Each row below holds a small network's activations on one input, seen along a few directions.
In each table, some parts of the input vary, and every possible input appears once, in random order.
Descriptions start from the smaller parts, as in this example, which fits no table here: one of 8 places around a ring, together with either a single point or one of 11 places along a line or (one of 3 separate values, together with one of 6 places along a line).
Shared parts are said once, and a part with two or three values counts as separate values.

Other details of the inputs vary at random and push rows far along two fixed directions, the same in every table; ignore that.
To show where, the next rows are all for the same input, with only those details redrawn:
[-48 -28 -14  31 -60  71 -48  12  46  -8  55  31   7 -16]
[ -1 -29  -4 -25  15  -6  12  -7 -16   6   5  -8 -23 -12]
[ 11 -17  -1 -15  10  -2   1 -10  -6  -2   1  -4 -11  -5]
[ 70  38  14  15   8  -2 -34 -30  25 -37 -28   5  35  24]
[-12 -41  -7 -34  19 -10  22  -3 -25  15   9 -12 -35 -18]
[ 59  27  11   8   9  -3 -26 -26  18 -30 -23   3  26  18]

Rows:
R1: [-31 -26  -8 -18  14 -24  22   8 -36  32  -3 -20 -30 -14]
R2: [ 27  18  13  14   3 -10 -12 -24   3  -8 -29   9  24  13]
R3: [-33 -10 -10  41 -60  70 -58   9  55 -16  49  31  17  -7]
R4: [-30 -29  -5 -19  13 -23  24   3 -34  32  -4 -16 -30 -12]
R5: [ 41  25   0   7   9  -8 -25  -7   9 -18 -12 -14   9  13]
R6: [-64  -8 -17  44 -66  63 -45  24  38   6  41  26   7 -16]
R7: [  1  -3  -4  -8   6 -10   6   3  -2   9 -11  -8 -12  -3]
R8: [ 54  37   6  14   9  -6 -26 -11  19 -26 -28  -2  19  24]
R9: [-39   3 -22  48 -59  63 -62  29  53 -14  45  25  13  -7]
R10: [-29 -13  -6 -24  16 -17  52  17 -26  26   7  -6 -16  -6]
R11: [ 25  32  27   9   3 -10   7  -5   1 -21  -6   1  32  25]
R12: [ 39  49  28  18   3 -12  -2  -7   8 -30 -14  -2  42  33]
R13: [ -4 -25  -5 -21  16  -7  16   1 -14   8  -1  -4 -27  -9]
R14: [-15 -20  -1 -16   8  -8  21  -8 -21  16 -10   2 -18 -14]
R15: [ 42  19   7   3   8  -4 -22 -14  11 -18 -14  -6  10  14]
R16: [ 16  14  -2   2   6 -11  -5   3   4   0 -17  -9   0   3]
R17: [-32 -23 -12 -17  16 -28  20  10 -37  31  -1 -21 -30 -17]
R18: [-18 -12  -5 -14   8 -12  17   1 -22  20  -9 -10 -24 -10]
R19: [-12 -41  -7 -34  19 -10  22  -3 -25  15   9 -12 -35 -18]
R20: [-19 -35  -6 -30  15 -13  32   1 -22  22  -3  -4 -31 -20]
R21: [-20  -6 -12 -11  10 -17  13   9 -24  20  -6 -15 -23 -15]
R22: [ -3 -28  -5 -22  15  -6  17  -1 -15   6  -2  -2 -25 -10]
R23: [ 66  51   6  23   8  -7 -37 -10  24 -33 -33  -3  29  28]
R24: [-27 -27  -5 -25  12 -15  28   2 -31  29  -6 -10 -34 -17]
R25: [ -4 -21  -8 -22  14 -11   7   3 -16  10   7 -20 -29  -8]
R26: [-23 -21 -16 -25  17 -23  24  18 -25  25   1 -21 -36 -21]
R27: [ 11  12  23   0   3  -8  20  -6  -8 -15   1   6  23  14]
R28: [ 29  25  11  11   3  -5  -9 -21   7 -10 -29   8  17  10]
R29: [-84 -30 -15  20 -52  57   9  31  25  18  60  38   4 -19]
R30: [ 51  63  28  26   3 -13 -12  -7  13 -37 -19  -3  52  37]
R31: [ 34  24   8   7   5  -7 -12 -10  15 -10 -26   2  14  12]
R32: [ -7  13  -3  -4   8 -10  29  14  -9   9   0  -2   8   4]
R33: [ 18   6   4  -1   6  -6   1  -9   7  -3 -18   4   3   2]
R34: [ -6  -9   5  -1   6 -12   6 -12 -12  12 -13   1  -3  -2]
R35: [  7  -1 -12  -9  12 -12  -8   7  -9   1   5 -21 -16  -6]
R36: [ -6   1  19  -6   5  -9  29   1 -15  -5  10   1   9   7]
R37: [ 42  51  15  16   7  -8   6  -9  16 -18 -24  13  45  29]
R38: [ 39  60   5  20   9 -14   0   1  14 -19 -21   3  44  25]
R39: [-4  3  3 -8  7 -6 36  1 -7  5 -1 14 12  3]
R40: [-31 -11   3 -21  16 -24  41  22 -37  13  19 -22 -17  -7]
R41: [-51 -21 -16  35 -59  68 -47  24  47  -4  49  31   1 -11]
R42: [  9   8   8   7   3 -12  -6 -12  -5   5 -20  -1   8   8]
Question: Describe the family of inputs behind these rows.
Answer: one of 6 places along a line, together with either one of 2 separate values or one of 5 places along a line
Question: The inputs of R8 and R9 match in every part but the place on the line of 6. If R7 is changed in the same way as R8 into R9, which row does it become?
Answer: R26
Question: Start at R19 and move only the place on the line of 5, one step at a time. The first step leads to R22. Which rows follow, in order?
Answer: R20, R14, R2

Rows:
R43: [ 25  40   2  15  -5  -2 -22   5  15 -16 -20  -9   9  11]
R44: [-22  41   8  66 -51  24 -45   0  34   3  -5  26  53  18]
R45: [ 12  37  17  23 -14   9  -5  10  23 -27   0  15  33  18]
R46: [-54 -41  -6 -15 -16  18  29  30  -4  18  38   5 -21 -10]
R47: [-55 -55 -35 -21  -6  11   7  22 -13  34  32  -8 -39 -32]
R48: [ 13  28  13  25 -23  24 -13   3  42 -21   9  20  38  24]
R49: [-10  -9 -16  11 -18  23 -25  15  21   4  13   3  -5  -4]
R50: [ 29  24  18  10  -2  -1 -18 -16   3 -20 -16  -5  15  10]
R51: [ 12  20  18 -12  40 -67  40 -11 -50  33 -56 -26  -2  14]
R52: [ -2 -13 -13  -6  -2  17   9 -18  12   9 -19  31  -3 -17]
R53: [-43 -45 -12 -26   2   2  40  19 -21  26  33  -1 -22 -17]
R54: [ 36  40   1   7  10 -13 -15  -3   3 -12 -27 -15   8   9]
R55: [ 35   0   4 -34  47 -44  44 -13 -33   4 -22 -17   4   9]
R56: [-37 -43 -11 -26  -3  14  36   4  -3  27  -8  23 -41 -26]
R57: [-80 -25 -11  12 -22  -1  13  14 -23  49  13   3  -7 -17]
R58: [ -1  32   7  46 -44  50 -38   8  49 -27  27  34  47  19]
R59: [ 46   7  -1 -40  61 -58  30  -8 -42  11 -42 -35 -31   5]
R60: [ 24  20 -11  27 -18  19 -43   0  35 -14  -2   8  23   9]
R61: [ 39  33   2   6  17 -19 -12  -1   3 -13 -28 -10   6   8]
R62: [ 10  21  21 -13  37 -69  42  -7 -48  30 -58 -27  -5  18]
R63: [-49 -35 -14 -16   3   3  36  16 -23  19  32   0 -18 -18]
R64: [ 17  26 -14  29 -17  22 -48  -3  32 -16   2  12  24   8]
R65: [ 36  18  14   5  12 -15 -16 -25  -4 -22 -20  -2  20   6]
R66: [ -3   1 -13  -3   6 -10  -2   9  -6   6  -2  -9 -13 -12]
R67: [-19  -6   3  12 -26  23 -20  -4   5  -6  18   4   2 -11]
R68: [-55 -51  -2  -7 -28  29  -3  11   8  17  39   5 -29 -17]
R69: [ 23  14   1 -18  31 -37  14   7 -18   1 -29 -23 -20   2]
R70: [ 37  20  22   6  10 -13 -14 -17  -1 -22 -22  -3  13  10]
R71: [  4  23   6  38 -38  37 -51 -15  32 -28  12  17  37   4]
R72: [-50 -47   0 -13 -17  20   1  12  -9  14  32   2 -36 -15]
R73: [ 35   6  -9 -23  45 -44  19  -7 -30   6 -32 -28 -22   0]
R74: [-51 -42  -9 -13 -14  19  27  26  -6  21  40   6 -17 -14]
R75: [  8  26   5  36 -34  36 -26  -2  49 -20  22  28  49  17]
R76: [ 19  31 -10  25  -9   7 -36  -1  22 -17  -7   6  23   2]
R77: [ 23  37  16  16  -1  -1   2   2  12 -22  -6  10  32  15]
R78: [ 43  13  15  -1  15 -13 -15 -27  -5 -17 -19  -3  10  14]
R79: [-24  11  -1  14 -24  22   4  12   8  -4  26  11  17  -4]
R80: [ 22  16 -11 -18  30 -33  10  -6 -25   5 -25 -26 -10  -6]
R81: [ 32  36  14   7  11 -16  11  -5   0 -20 -13   4  30  14]
R82: [-73 -67 -17  -9 -31  37  -5   6   3  26  55  10 -26 -32]
R83: [  1  -5 -16  -7   9  -5  -5   5  -6   9   1  -7 -16  -6]
R84: [ -2  30  -1  45 -41  48 -41   1  47 -27  29  36  54  16]
R85: [ 20  17  -4  25 -24  36 -22 -21  44 -13 -22  45  25  -1]
R86: [ 24  17  -7 -17  28 -33  12  -3 -24   6 -25 -26 -14  -4]
R87: [-50 -49  -5  -6 -15  21   2  11 -11  15  32   0 -34 -21]
R88: [-72 -47  -3 -10 -30  27   6  21 -12  18  40  -3 -39 -27]
R89: [ -2 -18   1  -8   4   1  -8 -15 -11  -1   7   0  -6  -5]
R90: [ 32  28   0   9   5  -4 -23   2  15 -14 -20  -4   4  17]
R91: [-38 -59  -4 -26  -1   6  14   6 -21  23  24  -8 -38 -20]
R92: [-64 -43 -11 -16  -6  12  39  30 -20  24  41   1 -31 -20]
R93: [-54 -22  -1 -21  -5   2  45  29 -24  19  27  -7 -26 -15]
R94: [-17  -3 -23  18 -15  20 -27   9  15   0  14   4  -1  -9]
R95: [ 26  10  15  17 -13  15 -32 -19  28 -17  -2   9  21  13]
R96: [ 37  29  11   0  17 -14  10 -10  -2 -15 -12   3  25  20]
R97: [ -7 -12  14  -7   0  -6   2   1 -10  -5  -1  -5 -15  -4]
R98: [ 42   2   7 -48  64 -61  61 -20 -42  12 -29 -25  -3   8]
R99: [ 32   4  -5 -23  35 -33  14  -5 -11  12 -25 -23 -17   3]
R100: [-71 -44 -29   5 -28  35  -8  35   5  25  44   2 -39 -29]
R101: [-50 -50  -9  -6 -15  19   1   6 -13  15  34   1 -31 -24]
R102: [ 44  -7  10 -36  57 -55  28 -31 -48  -1 -38 -29 -17   3]
R103: [ 14  15  16  31 -24  24 -40  -8  29 -29  -1  12  18  17]
R104: [ 19  20   6 -21  30 -33  38  -8 -31  -1 -15 -15   9   3]
R105: [-71 -50 -12 -15 -19  26  32  28  -1  31  54   9 -24 -22]
R106: [ 47   1   0 -41  55 -56  30  -3 -33   9 -46 -36 -29   9]
R107: [ 42   8   1 -36  59 -60  34  -3 -40   6 -47 -39 -35   8]
R108: [ 21   5   5  24 -22  25 -45 -20  29 -23   4  15  32  10]
R109: [ 18  23 -14  27 -17  21 -44  -7  41 -11   2  10  28   7]
R110: [ 43 -14  12 -33  41 -42  20 -26 -34   1 -29 -23 -14   5]
R111: [ 18  30   6  26 -10  12 -10  -2  20 -23   4  15  35  17]
R112: [ 20   9  16  25 -27  27 -43  -9  35 -27   0  13  23  19]
R113: [-68 -42 -15 -21  -3   4  41  25 -27  26  42   3 -23 -31]
R114: [ 43  19   5   0  11   1   6 -25  17  -8 -48  27  10   5]
R115: [ 19  26  -3  28 -22  22 -41   4  47 -15  -2   8  19  15]
R116: [ 25  32  16  11  -1   2  -1   2  15 -22  -6  10  26  26]
R117: [-59 -21  -6  -8 -18  19  30  27 -13  18  38   2 -15 -19]
R118: [ 45  25  -5   3  15 -15 -15 -13  15  -6 -23  -9  12  11]
R119: [ 50 -11  15 -46  58 -59  36 -34 -42   8 -37 -31 -20   4]
R120: [  1  32  11  42 -35  36 -26  12  43 -31  15  25  39  23]
R121: [-42 -43  -3 -16  -5   2  12   6 -24  15  24  -4 -31 -27]
R122: [ 34  15  17  10   0   4 -26 -19   9 -20 -11   4  14  16]
Question: The inputs of R87 and R101 match in every part but one. If R114 is changed in the same way as R87 into R101, which row does it become?
Answer: R85
Question: The inputs of R107 and R94 match in every part but one. If R56 is changed in the same way as R107 into R94, which row does it become?
Answer: R52
Question: The inputs of R72 and R122 match in every part but one. If R62 is changed in the same way as R72 into R122, which row does it become?
Answer: R51
Question: Describe the family of inputs behind these rows.
Answer: one of 4 places along a line, together with either one of 2 separate values or (one of 3 separate values, together with one of 6 places along a line)
Question: Change only the place on the line of 4 in R106. List by row number the other rows that result.
Answer: R47, R49, R60
Question: Change only the place on the line of 6 in R59. List by row number the other rows that result.
Answer: R49, R54, R61, R99, R100
Question: Change only the choice among 2 separate values in R57. List by row number the other rows that result.
Answer: R52
Question: Change only the choice among 2 separate values in R85. List by row number the other rows that result.
Answer: R44

Rows:
R123: [-41 -54 -13 -32  20 -21  15   3 -41  39  -6 -25 -64 -30]
R124: [ 43  37   8  44 -24  16 -71 -18  40 -30 -22   1  30  20]
R125: [-10 -16 -10  -7   3 -10 -10  -7 -12  23 -19  -9 -34 -18]
R126: [ -6 -16   4  27 -40  49 -37 -20  40 -15   3  46  16  -3]
R127: [ 57  53  37  26  -1  -3  -9 -30  21 -44 -13  19  74  34]
R128: [-57 -50 -27  -3 -29  36 -27  28   4  14  56  -8 -38 -28]
R129: [ 16  61  13  46 -23   2 -28  -4  24  -9 -28  15  42  21]
R130: [-16  -9 -34  22 -23  28 -37   1  33  18  -2  20  -4 -17]
R131: [-36 -28 -15  16 -35  36 -49  16  20   1  39   0 -17 -12]
R132: [-21 -32 -25 -20   3   6  -7  19  -5   3  32 -20 -40 -21]
R133: [-14  -1   9 -25  38 -54  48   5 -53  30 -31 -29 -26  -2]
R134: [-42 -12  -9  -7  -4  -2  18  33 -20  15  35 -17 -14  -7]
R135: [-23  -2  10  10 -26  34  12   7  19 -12  40  25  27   8]
R136: [ -4 -27   0   1 -22  43 -19 -11  27 -17  34  21   4  -4]
R137: [-11 -19 -26  -5  -7  25 -21  24  11  -7  33  -9 -26 -18]
R138: [-41  -3  -2  11 -19   7  -2  29  -5   9  32  -6   0   1]
R139: [ 49  84  11  47 -13  -4 -33 -13  34 -22 -51  15  65  32]
R140: [ 24 -24   8 -23  21  -7  12 -36 -15  -2 -14   5  -6  -3]
R141: [ 57   6  -5 -44  64 -69  25 -29 -44  20 -76 -36 -31  -4]
R142: [ 40  -1  17   4  -1  10 -25 -35  16 -30   1  13  27   6]
R143: [ 52  32   4 -43  72 -71  61  11 -52  -3 -31 -45 -13  13]
R144: [-31  -5  11  18 -29  32  10  -5  12  -2  26  32  31   3]
R145: [ 68   7  18 -20  25  -5   3 -22  17 -31 -24   4   3  17]
R146: [ 74  55  36   2  21 -14  20 -13  21 -41 -31  11  46  41]
R147: [ 19  13  15 -27  48 -70  50  -1 -56  19 -41 -42 -15  10]
R148: [-36  17 -23  31 -27  19  -4  20  25  23   4  24  20  -5]
R149: [-28 -34  12 -36  24 -29  75  -4 -47  29 -14   7 -23 -11]
R150: [-82 -34 -25 -12 -18  15  28  52 -14  22  65 -11 -33 -25]
Question: Describe the family of inputs behind these rows.
Answer: one of 2 separate values, together with either one of 5 places along a line or one of 9 places along a line
Question: The inputs of R145 and R146 match in every part but the choice among 2 separate values. If R126 is changed in the same way as R145 into R146, which row does it become?
Answer: R149
Question: Start at R137 and move only the place on the line of 9, one step at a time. The first step leads to R132. Which rows follow, in order?
Answer: R128, R131, R124, R123, R125, R141, R130
Question: Change only the choice among 2 separate values in R143. List by row number the other rows that result.
Answer: R137
